These are the activations of a small neural network, seen along a few directions. Each row is one input.
In each table, some parts of the input vary, and every possible input appears once, in random order.
A made-up example of a description, with smaller parts first: line(4) and (point or ring(11) or (values(3) and ring(5))).
Shared parts are said once, and a part with two or three values counts as separate values.
(in the rows, 128 means zero)

Other details of the inputs vary at random and push rows far along two fixed directions, the same in every table; ignore that.

Table:
x1: [109 171 111  48 139 158 121 149 112 160 146 104  91 125  87 179]
x2: [139  91 141 101 224  95  98  95 143  99 132 164 135  75 119  96]
x3: [147 107 156 197  96 109 153 131 132 105 138 129 145 167 151 113]
x4: [139  78 154 131 227  83 106  77 143  86 133 172 144  89 134  70]
x5: [136 154 119 178  29 136 144 155 129 140 113 108 139 150 148 152]
x6: [117 138 127  76 159 150 122 117 121 149 143 138 109 133 103 137]
x7: [142  97 151 223  68 130 152 124 127 116 138 124 160 158 162 102]
x8: [120 171 113 150  35 150 144 151 123 156 120  93 124 175 133 160]
x9: [ 92 188  98  53 122 159 113 135 114 166 129  94  89 134  94 163]
x10: [126 143 110 142  37 181 142 149 123 175 129 109 130 158 130 169]
x11: [ 97 188  91  54 109 157 111 146 119 167 122  95  90 115  93 178]
x12: [142 117 145 120 188  78 113 118 140  86 127 146 133  95 127 109]
x13: [164  74 173 245 109  81 149 116 140  75 132 148 175 149 174  75]
x14: [160  70 161 181 140 120 137 114 133 109 142 160 161 123 147 103]
x15: [119 144 128  98 179  82 109 114 132 106 118 133 119 109 115 118]
x16: [145 103 154 207  81 136 156 127 124 121 146 126 151 163 151 110]
x17: [118 122 131  81 191 121 112 101 130 127 137 150 116 112 110 113]
x18: [112 164 110  74 114 154 121 148 117 156 136 102 103 124 100 169]
x19: [132  92 107 175 100 160 165 151 121 126  88 136 153 152 172  98]
x20: [ 95 175  90  57 121 160 108 122 123 176 120 112  90 126 103 159]
x21: [124 123 115  97 166 121 103 112 139 131 123 142 121  93 117 127]
x22: [140  82 117 198  83 161 168 167 130 132  86 137 167 145 182 103]
x23: [110 165 106 156  33 166 137 140 117 165 119  91 122 160 137 154]
x24: [139 131 142 103 159 107 129 139 127 113 141 129 115 122 117 139]
x25: [136 103 145 104 224  85 102 103 138  87 136 150 131  74 115  99]
x26: [129 136 134  78 193  91 111 130 133 102 134 136 113 100 108 132]
Each input here is: values(2) and (point or (values(3) and line(4))).
The inputs of x15 and x5 match in every part but the values(2) part. If x6 is changed in the same way as x15 into x5, which row does it become?
Answer: x14
Which other rows does x9 become when the values(2) part takes its other values? List them by row number.
Answer: x25
Which other rows does x16 become when the values(3) part takes its other values? List them by row number.
Answer: x3, x6

Table:
x27: [132 124 137 136 142 103 120 125 134 110 127 130 133 116 131 119]
x28: [128 128 134  90 179 118 121 120 125 118 139 138 118 119 110 125]
x29: [106 187 100 109  23 190 134 147 115 190 133  85 103 164 112 190]
x30: [136 119 138 137 146 113 133 131 130 112 129 132 132 127 132 118]
x31: [108 193  94 112  25 167 137 161 122 175 113  84 105 162 119 188]
x32: [119 142 128  57 195 115 106 121 126 124 142 132 105 101  94 138]
x33: [142 109 148 162 120 121 127 115 133 121 143 139 143 128 137 119]
x34: [119 141 125  92 170 109 117 125 125 117 125 127 116 115 113 124]
x35: [130 124 130 137 143 104 126 123 131 109 122 131 130 122 134 115]
x36: [108 152 120  44 204 119  99 109 128 134 137 133  97 103  89 132]
x37: [144  48 113 210 101 176 164 139 131 134  85 161 180 135 193  77]
x38: [156  95 152 206 101 108 145 129 134 101 132 135 158 134 158 107]
x39: [137 103 145 173 116 123 136 118 130 121 140 137 143 138 141 111]
Describe the family of inputs behind these rows.
Answer: point or (values(2) and line(6))
Which other rows does x29 become when the line(6) part takes its other values? List them by row number.
Answer: x27, x31, x32, x33, x38
Which other rows does x32 become when the values(2) part takes its other values? List them by row number.
Answer: x28
Which other rows does x30 become when the values(2) part takes its other values? List them by row number.
Answer: x38

Table:
x40: [133  91 135 174 132 124 129 107 138 118 122 144 150 125 155  93]
x41: [132 116 131 157 121 112 125 120 131 110 130 128 136 118 139 120]
x42: [139 110 137 168 139 104 132 121 135  98 125 130 142 121 143 103]
x43: [127 136 143 108 153 120 125 130 125 118 144 125 124 129 112 128]
x44: [147  84 144 157 151 128 140 131 132 105 127 146 144 121 148 107]
x45: [117 155 108 102 120 126 130 141 124 132 106 119 119 137 120 142]
x46: [119 143 120  88 163 110 107 120 125 120 126 129 117  99 113 128]
x47: [127 133 136  90 174 114 108 108 134 128 148 142 121 111  97 136]
x48: [138  98 142 158 128 139 137 104 126 122 139 147 141 137 134 104]
x49: [123 143 122 109 150 113 123 126 129 112 117 121 125 112 120 124]
x50: [104 140 112 108 117 152 119 123 126 151 116 124 126 130 128 129]
x51: [125 141 129  99 167 108 128 132 130 117 122 134 114 122 119 126]
x52: [123 131 116  88 157 139 130 142 123 139 120 133 118 115 121 135]
x53: [121 150 123 129  93 138 130 136 119 144 133 112 120 134 126 150]
x54: [119 145 131 107 120 136 122 130 117 140 146 118 117 134 106 151]
x55: [126 151 113 124  80 141 117 132 132 149 122 116 126 130 128 147]
x56: [146 109 148 181 101 117 131 115 141 118 131 139 146 124 147 119]
x57: [138 108 151 140 144 104 139 128 131 103 141 142 135 140 134 111]
x58: [129 100 128 119 176 114 124 131 132 112 108 147 140 101 131 104]
x59: [137 134 126 174  37 151 143 134 131 159 137 110 135 159 140 156]
x60: [133 120 142 144 123 118 126 122 123 125 140 123 129 129 129 130]
x61: [143 114 149 178 123 107 140 126 133 103 130 132 145 128 146 105]
x62: [122 133 103 131  89 161 141 159 124 155 110 115 128 140 132 144]
x63: [125 134 118  65 167 150 126 140 117 136 135 133 115 122 110 145]
x64: [117 130 119  94 156 146 118 112 121 145 134 130 111 126 113 127]
x65: [130 147 115 146  62 148 124 135 134 151 123 112 126 140 136 151]
x66: [133 126 142 139 133 119 128 131 128 118 137 118 128 133 129 123]
x67: [127 142 125 117 115 129 135 146 126 136 132 118 116 153 127 140]
x68: [122 151 108 125  99 134 138 147 127 139 113 114 118 149 129 146]
x69: [118 123 126 118 148 136 123 111 125 136 127 138 126 122 128 118]
Describe the family of inputs behind these rows.
Answer: line(5) and (values(2) or line(4))
Which other rows does x40 become when the values(2) part takes its other values? List them by row number.
Answer: x62
Which other rows agree with x63 in the line(5) part? List them by row number.
Answer: x43, x47, x48, x54, x57
